A small network was shown many inputs. Here are its activations along a few directions, one row for each input.
Each table varies a few parts of the input and shows all the possible inputs, shuffled.
A made-up example of a description, with smaller parts first: one of 8 places around a ring, together with either a single point or one of 11 places along a line or (one of 3 separate values, together with one of 6 places along a line).
Shared parts are said once, and a part with two or three values counts as separate values.
In the rows, 128 means zero.

Other details of the inputs vary at random and push rows far along two fixed directions, the same in every table; ignore that.

Rows:
R1: 106,138,95,121,66,100,153,76,125,122,119
R2: 124,144,119,126,88,123,151,104,132,130,122
R3: 126,145,132,112,104,156,129,95,136,124,156
R4: 130,110,143,124,136,159,90,134,126,107,151
R5: 111,129,111,121,90,122,124,102,132,117,137
R6: 103,152,112,123,62,134,152,73,132,132,148
R7: 129,122,143,136,164,152,115,154,139,133,142
R8: 142,110,148,122,158,153,95,144,127,108,142
R9: 115,131,126,97,92,160,107,101,135,110,143
R10: 103,138,127,128,97,161,124,103,141,129,154
R11: 117,143,122,133,92,140,133,113,139,134,131
R12: 133,113,146,111,135,164,94,133,127,105,147
R13: 154,116,147,163,212,109,114,207,122,152,100
R14: 119,115,131,119,126,161,89,135,133,115,148
R15: 156,123,165,118,174,196,75,166,148,120,157
R16: 119,140,117,137,117,106,163,118,129,143,119
R17: 125,125,104,133,133,54,172,142,112,142,72
R18: 134,114,144,117,131,154,95,130,131,103,152
R19: 133,110,144,130,166,164,62,160,136,114,157
R20: 128,125,157,114,151,209,80,135,150,116,178
R21: 121,117,131,137,131,130,106,128,120,117,133
R22: 139,125,148,134,146,168,100,152,143,133,151
R23: 104,135,110,118,88,121,127,104,125,128,121
R24: 109,125,119,124,90,120,136,106,119,118,124
R25: 145,140,121,134,136,84,172,133,124,141,89
R26: 122,146,120,123,100,125,152,97,130,133,136
R27: 146,119,117,129,170,69,157,155,116,134,78
R28: 136,129,113,149,138,82,170,135,111,153,102
R29: 127,137,137,140,128,157,105,139,141,137,137
R30: 134,123,135,106,127,168,90,114,139,106,153
R31: 158,117,151,168,222,118,113,214,134,159,108
R32: 137,104,157,133,171,170,60,165,130,107,162
R33: 113,132,114,108,88,122,137,103,128,120,122
R34: 119,160,108,124,63,112,176,78,138,140,117
R35: 105,140,104,113,60,123,135,74,133,113,138
R36: 135,99,155,133,170,172,67,164,126,109,156
R37: 134,116,143,106,137,190,67,126,142,103,168
R38: 145,94,151,141,205,111,107,204,111,130,103
R39: 118,134,112,115,87,82,173,99,112,126,94
R40: 150,117,135,143,174,117,136,162,117,144,120
R41: 149,99,135,153,220,100,99,199,119,136,104
R42: 141,123,112,138,144,41,180,134,109,131,75
R43: 130,112,126,145,166,66,149,169,103,141,76
R44: 137,109,131,138,164,93,137,163,112,127,99
R45: 136,137,123,132,129,117,151,118,124,141,129
R46: 125,133,132,135,116,146,120,132,134,131,136
R47: 127,129,131,139,131,143,123,130,126,140,150
R48: 152,116,145,142,196,121,125,177,127,141,127
R49: 132,139,112,146,146,58,195,137,121,158,81
R50: 121,118,131,129,116,129,115,124,126,112,138
R51: 148,131,135,134,178,105,153,152,127,144,109
R52: 137,107,143,123,155,138,108,154,122,114,129
R53: 142,118,114,138,162,62,156,154,120,132,88
R54: 150,106,132,136,189,108,117,173,125,126,112
R55: 146,125,130,151,166,86,154,169,122,148,90
R56: 144,119,159,130,164,191,74,170,146,124,159
R57: 104,126,128,120,89,152,106,102,123,112,144
R58: 131,127,129,105,126,136,118,125,130,117,125
R59: 139,122,120,125,142,72,167,134,109,126,83
R60: 115,127,129,118,89,142,114,99,129,105,149
R61: 126,133,115,151,140,79,169,138,120,152,106
R62: 134,119,143,105,131,181,73,125,144,101,168
R63: 125,119,138,114,121,136,120,131,121,115,126
R64: 121,132,146,139,150,180,93,143,141,135,164
R65: 125,138,113,158,146,73,168,139,119,158,101
R66: 140,137,123,128,126,120,152,114,120,138,123
R67: 122,126,96,148,141,43,170,142,110,148,67
R68: 170,122,153,143,212,118,128,191,133,149,104
R69: 128,129,123,114,102,119,137,94,122,110,126
R70: 110,125,136,107,89,161,106,108,125,108,146
R71: 109,142,123,134,102,143,138,108,136,136,144
R72: 138,139,119,144,129,85,175,135,131,151,95
R73: 137,130,145,124,134,173,101,142,145,125,149
R74: 132,146,120,122,108,122,155,95,125,137,136
R75: 142,122,125,159,174,99,140,163,111,157,110
R76: 138,123,124,119,139,76,166,136,109,128,82
R77: 128,136,112,146,147,61,192,136,124,154,79
R78: 131,111,142,120,136,157,94,130,125,107,148
R79: 131,125,156,130,135,210,71,147,151,126,178
R80: 112,151,112,120,66,136,152,71,128,134,150
R81: 108,157,115,114,69,137,159,71,138,130,141
R82: 115,129,114,110,91,131,128,101,130,116,131
R83: 126,148,121,122,93,129,148,104,138,132,121
R84: 90,155,110,132,67,139,146,74,138,139,141
R85: 104,146,108,130,59,138,148,74,123,136,146
R86: 102,155,107,134,66,136,145,72,126,143,150
R87: 145,118,165,118,188,197,80,161,147,120,166
R88: 110,128,121,109,88,159,105,102,134,111,148
R89: 135,129,141,119,128,181,100,120,130,125,166
R90: 122,124,103,137,132,53,171,145,111,145,72
R91: 110,152,103,132,67,108,171,75,122,143,131
R92: 99,137,100,120,60,126,132,75,130,118,136
R93: 145,119,134,115,155,129,109,140,134,112,131
R94: 116,131,120,104,92,150,116,98,134,111,140
R95: 126,147,120,123,91,123,152,102,132,129,120
R96: 127,130,136,103,96,155,109,92,132,98,154
Description of these inputs: one of 6 places along a line, together with either one of 3 separate values or one of 5 places along a line or (one of 2 separate values, together with one of 4 places along a line).
- The inputs of R80 and R47 match in every part but the place on the line of 6. If R48 is changed in the same way as R80 into R47, which row does it become? => R61
- The inputs of R3 and R6 match in every part but the place on the line of 6. If R69 is changed in the same way as R3 into R6, which row does it become? => R4
- The inputs of R66 and R40 match in every part but the place on the line of 6. If R30 is changed in the same way as R66 into R40, which row does it become? => R54
- Which other rows does R10 become when the place on the line of 6 takes its other values? List them by row number. => R7, R20, R77, R84, R87
- Which other rows does R65 become when the place on the line of 5 takes its other values? List them by row number. => R64, R75, R84, R86
- Which other rows does R59 become when the choice among 2 separate values takes its other values? List them by row number. => R27

Rows:
R97: 145,108,141,170,205,113,95,202,131,145,127
R98: 137,121,113,141,136,40,186,129,94,134,78
R99: 143,93,140,139,208,127,80,193,125,118,124
R100: 151,118,152,105,170,195,68,139,150,103,178
R101: 128,147,119,115,86,98,176,104,127,132,94
R102: 133,138,146,104,103,173,113,116,140,116,141
R103: 93,128,124,117,97,181,91,107,126,129,172
R104: 137,112,119,132,167,95,125,143,122,122,115
R105: 127,116,109,145,131,37,179,142,93,136,66
R106: 126,130,120,129,109,85,163,131,115,132,83
R107: 127,136,100,167,126,64,157,130,114,151,91
R108: 120,145,100,163,109,66,171,133,134,160,91
R109: 153,99,160,133,196,142,93,203,123,126,111
R110: 121,124,144,112,100,164,100,130,131,113,134
R111: 107,132,145,123,106,185,98,97,128,116,179
R112: 120,152,121,138,112,97,188,117,128,152,99
R113: 129,115,140,116,118,145,111,116,115,107,149
R114: 139,118,148,154,173,153,82,159,138,132,165
R115: 115,122,108,132,96,69,165,115,101,125,87
R116: 132,133,129,132,159,120,150,155,129,161,116
R117: 130,110,139,148,169,165,73,166,125,134,150
R118: 133,135,146,103,101,171,114,116,140,115,140
R119: 133,118,138,126,134,120,126,153,122,125,104
R120: 172,104,163,125,208,140,109,182,121,121,131
R121: 129,139,134,102,113,171,104,113,157,117,148
R122: 132,147,98,124,119,58,190,117,135,145,69
R123: 131,137,150,128,123,170,124,112,136,125,166
R124: 115,113,136,114,96,157,97,116,118,104,147
R125: 142,110,117,137,179,79,134,152,119,126,105
R126: 145,109,122,137,186,84,129,156,119,127,109
R127: 95,146,100,108,46,132,135,71,144,117,126
R128: 147,106,134,136,169,83,143,156,103,126,101
R129: 129,113,149,113,154,198,51,161,152,108,159
R130: 138,147,127,138,117,162,110,106,140,131,165
R131: 155,135,147,145,170,173,86,170,150,138,149
R132: 88,151,101,101,28,154,124,57,148,110,141
R133: 111,153,106,95,49,150,140,39,146,107,160
R134: 123,117,137,153,149,110,138,152,116,139,115
R135: 132,105,155,147,164,169,88,171,122,130,155
R136: 139,141,116,122,108,74,188,98,112,130,97
R137: 135,114,123,128,159,114,114,135,125,118,130
R138: 111,159,105,101,57,129,151,69,152,123,121
R139: 132,146,95,170,122,50,178,139,121,164,70
R140: 139,131,143,105,112,163,117,104,127,108,157
R141: 94,138,106,138,100,100,161,109,113,141,117
R142: 126,159,109,146,94,100,166,114,146,152,117
R143: 150,129,128,147,169,119,136,145,126,151,129
R144: 136,103,114,147,185,61,134,177,114,132,84
R145: 144,106,161,154,199,136,112,174,119,134,139
R146: 93,145,108,102,46,157,116,71,149,110,145
R147: 127,128,122,148,137,129,122,150,131,149,117
R148: 124,145,100,110,89,98,166,72,135,122,123
R149: 132,96,141,127,179,156,65,172,133,109,147
R150: 121,110,139,116,112,152,97,127,116,107,144
R151: 137,106,167,112,148,199,62,167,135,108,154
R152: 117,135,94,134,115,53,173,126,127,141,67
R153: 98,132,113,113,46,121,138,75,113,109,128
R154: 151,136,113,133,136,37,206,122,104,140,70
R155: 166,110,165,125,202,147,105,199,132,129,113
R156: 136,140,104,117,123,90,164,100,130,126,114
R157: 140,107,149,148,221,124,117,185,115,141,132
R158: 119,121,140,105,89,177,95,94,120,97,172
R159: 102,121,121,107,88,174,74,100,139,99,166
R160: 103,138,118,103,35,151,131,49,119,101,158
R161: 127,122,139,121,119,137,117,143,124,121,115
R162: 114,124,90,140,122,46,165,124,113,133,78
R163: 132,119,139,149,144,125,137,138,116,140,137
R164: 141,132,146,111,127,148,124,138,135,124,123
R165: 130,144,101,117,108,86,171,87,131,128,111
R166: 116,150,122,95,40,152,149,44,129,104,156
R167: 107,135,114,130,111,115,150,99,114,146,138
R168: 127,118,120,122,140,124,112,122,127,114,138
R169: 140,133,126,119,150,121,130,143,145,131,108
R170: 102,137,118,102,33,151,131,48,119,99,158
R171: 102,137,97,109,60,120,139,55,130,109,145
R172: 138,132,165,128,149,200,95,154,149,126,165
R173: 145,130,140,146,182,102,163,151,120,147,114
R174: 154,114,143,164,200,131,91,173,123,138,139
R175: 97,147,125,129,73,149,138,96,134,132,137
R176: 150,117,169,97,142,219,68,129,136,97,191
R177: 130,137,133,134,159,122,154,155,133,152,117
R178: 123,111,134,125,122,127,112,138,111,113,125
R179: 131,108,112,142,172,75,127,166,117,128,93
R180: 124,131,97,140,135,40,179,143,122,146,58
R181: 145,122,156,105,165,199,67,158,163,113,162
R182: 168,121,146,162,217,120,116,190,140,148,137
R183: 135,132,128,104,122,158,111,98,144,109,160
R184: 110,151,111,117,89,132,161,79,124,146,148
R185: 121,129,124,139,119,159,102,106,125,132,160
R186: 112,162,104,126,60,146,149,78,142,145,138
R187: 107,128,151,117,132,219,67,146,145,121,182
R188: 105,158,112,116,76,141,164,67,128,135,155
R189: 106,131,127,126,119,156,115,133,132,145,141
R190: 138,116,138,155,163,110,145,178,123,154,103
R191: 115,122,136,145,143,124,127,144,118,135,124
R192: 137,120,137,159,173,88,160,179,122,153,86
R193: 135,144,98,131,137,44,194,135,130,149,60
R194: 136,134,141,135,123,159,136,118,130,134,160
R195: 135,136,149,102,104,177,110,118,141,116,145
R196: 132,138,142,134,114,166,133,132,140,139,147
- What is each input in this table made of? => one of 5 places around a ring, together with either one of 3 separate values or one of 5 places along a line or (one of 2 separate values, together with one of 6 places around a ring)
- The inputs of R132 and R156 match in every part but the place on the ring of 5. If R151 is changed in the same way as R132 into R156, which row does it become? => R120
- Start at R163 and move only the place on the line of 5, one step at a time. The first step leads to R145. Which rows follow, in order? => R111, R157, R167
- Start at R184 and move only the place on the line of 5, one step at a time. The first step leads to R188. Which rows follow, in order? => R173, R123, R194
